A small network was shown many inputs. Here are its activations along a few directions, one row for each input.
Each table varies a few parts of the input and shows all the possible inputs, shuffled.
Descriptions start from the smaller parts, as in this example, which fits no table here: values(2) and (point or ring(11) or (line(4) and ring(5))).
Shared parts are said once, and a part with two or three values counts as separate values.
In the rows, zero is written as 128.

A family of inputs:
r1: [128 104 127 129 115 105 159 150 131 140 108 142 127]
r2: [127 150 149 140 127 106 127 135 127 147 112 129 160]
r3: [150 120 124 129 118 143 104 126 113  98 132 124 118]
r4: [145 129 139 126 118 117  86 131 147 141 113 136 150]
r5: [128  93 152 135 105 115 130 142 154 114 127 149 134]
r6: [ 48 146 119 130 186 175 112  92 195 198 236 132  67]
r7: [115 106 153 135 108 111 155 124 148 111 127 139 158]
r8: [123 121 156 145 117  99 164 133 132 129 125 132 142]
r9: [145 152 104 121 138 133 126 146  93 134  99 117 115]
r10: [132 143 140 126 121 112 111 113 142 138 113 126 174]
r11: [131 134 120 125 125 111 123 153 126 158  95 139 144]
r12: [140 136 148 140 124 110 102 153 132 150 112 139 136]
r13: [136 126 111 111 120 118 106 131 141 149  96 136 158]
r14: [122 117 142 135 106 118 127 115 145 123 127 137 172]
r15: [ 35 159 122 129 191 172 137  72 187 195 236 122  90]
r16: [149 144  95 107 134 139 109 123 106 124 101 115 129]
r17: [151 124 138 139 128 125 141 144 101 105 130 119  89]
r18: [129 123 136 128 127 132 157 117 106  81 134 115 127]
r19: [138 138 139 139 133 121 166 125  94 101 131 109 112]
r20: [159 146 122 121 133 138  88 124 111 115 118 114 120]
r21: [119  90 125 119 107 117 150 142 148 122 110 149 143]
r22: [142 122 110 125 130 126 162 144  96 114 113 119  97]
r23: [134 106 107 113 124 138 153 135 108  94 116 126 113]
r24: [154 154 131 136 137 132 105 146  98 125 117 116 107]
r25: [141 118  96 114 120 145 125 126 107 107 115 125 127]
r26: [136 103 141 134 103 122 102 133 150 126 126 147 148]
r27: [145 160 123 122 138 134 113 105 104 111 118 104 143]
r28: [127 101 113 119 104 123 122 133 144 134 110 147 156]
r29: [143 109 134 128 123 137 132 135 114  85 133 125 104]
r30: [137 107 155 144 113 104 138 150 137 132 125 142 118]
r31: [ 39 142  93 114 187 178 133  91 189 208 218 131  76]
r32: [136 134 125 129 123 139 129 108 105  95 132 114 141]
r33: [141 168 132 136 142 127 130 128  91 121 117 106 130]
The inputs of r27 and r16 match in every part but one. If r10 is changed in the same way as r27 into r16, which row does it become?
> r13
What do these inputs look like to the network?
> values(3) and (point or (values(2) and ring(5)))

A family of inputs:
r34: [158  62 189 150  64  38 185 166 143  97  71 163 181]
r35: [ 99 192  88 111 198 184  90  61 119 154 201  89  85]
r36: [168 152 133 148 134 110 209 150  35  29  98  95  79]
r37: [124  95 131 127  83  82  82 172 209 196  71 192 189]
r38: [ 45 133 148 151 139 106 142 127 217 240 172 166 153]
r39: [120  43 119 114  65 103 105 168 215 156  87 198 173]
r40: [194 144 165 152  91  87 111 146  60  71  65 119 193]
r41: [ 94 140  75 100 180 205 113  56 125 114 216  95  68]
r42: [ 67  98  76  82 172 199 100 128 179 184 181 143  65]
r43: [190 194 130 130 139 132 133 122  33  50  82  73 130]
r44: [150 216 129 161 181 134 163 128  50 121 153  75  44]
r45: [198  78 114 127  74  98 139 194  55  60  40 146 140]
r46: [143 164 117 149 163 155 185 122  55  81 167  81  27]
r47: [ 57  71 121 108 109 170 111  89 227 181 186 157 171]
r48: [178 103 186 133  69  60 108 138 142 119  54 140 232]
r49: [ 63 163 125 106 187 187  72  81 184 194 206 114 118]
What do these inputs look like to the network?
> values(2) and ring(8)
The inputs of r36 and r46 match in every part but the ring(8) part. If r43 is changed in the same way as r36 into r46, which row does it become?
> r44
Which other rows does r37 become when the values(2) part takes its other values? List them by row number.
> r39

A family of inputs:
r50: [137 110 124 120 106 113 109 141 147 141  97 147 160]
r51: [147 142  99 114 137 144 111 130 101 122 112 116 114]
r52: [132  89 135 129 101 112 139 148 143 121 111 150 138]
r53: [131 119 155 138 108 107 127 128 143 124 119 138 163]
r54: [141 151 130 132 140 138 129 117  97 104 134 106 117]
r55: [143 121 110 122 133 142 141 136  98 101 126 118  91]
r56: [125 103 151 138 105 105 154 137 139 117 119 141 150]
r57: [136 135 126 131 137 135 155 125  94  97 133 110 103]
r58: [ 33 143 116 125 185 172 126  85 205 209 234 135  85]
r59: [146 164 119 127 144 136 109 125  98 127 119 108 120]
r60: [137 131 144 133 113 105 108 136 143 147 104 139 166]
What do these inputs look like to the network?
> point or (values(2) and ring(5))
Which other rows does r60 become when the values(2) part takes its other values? List them by row number.
> r59
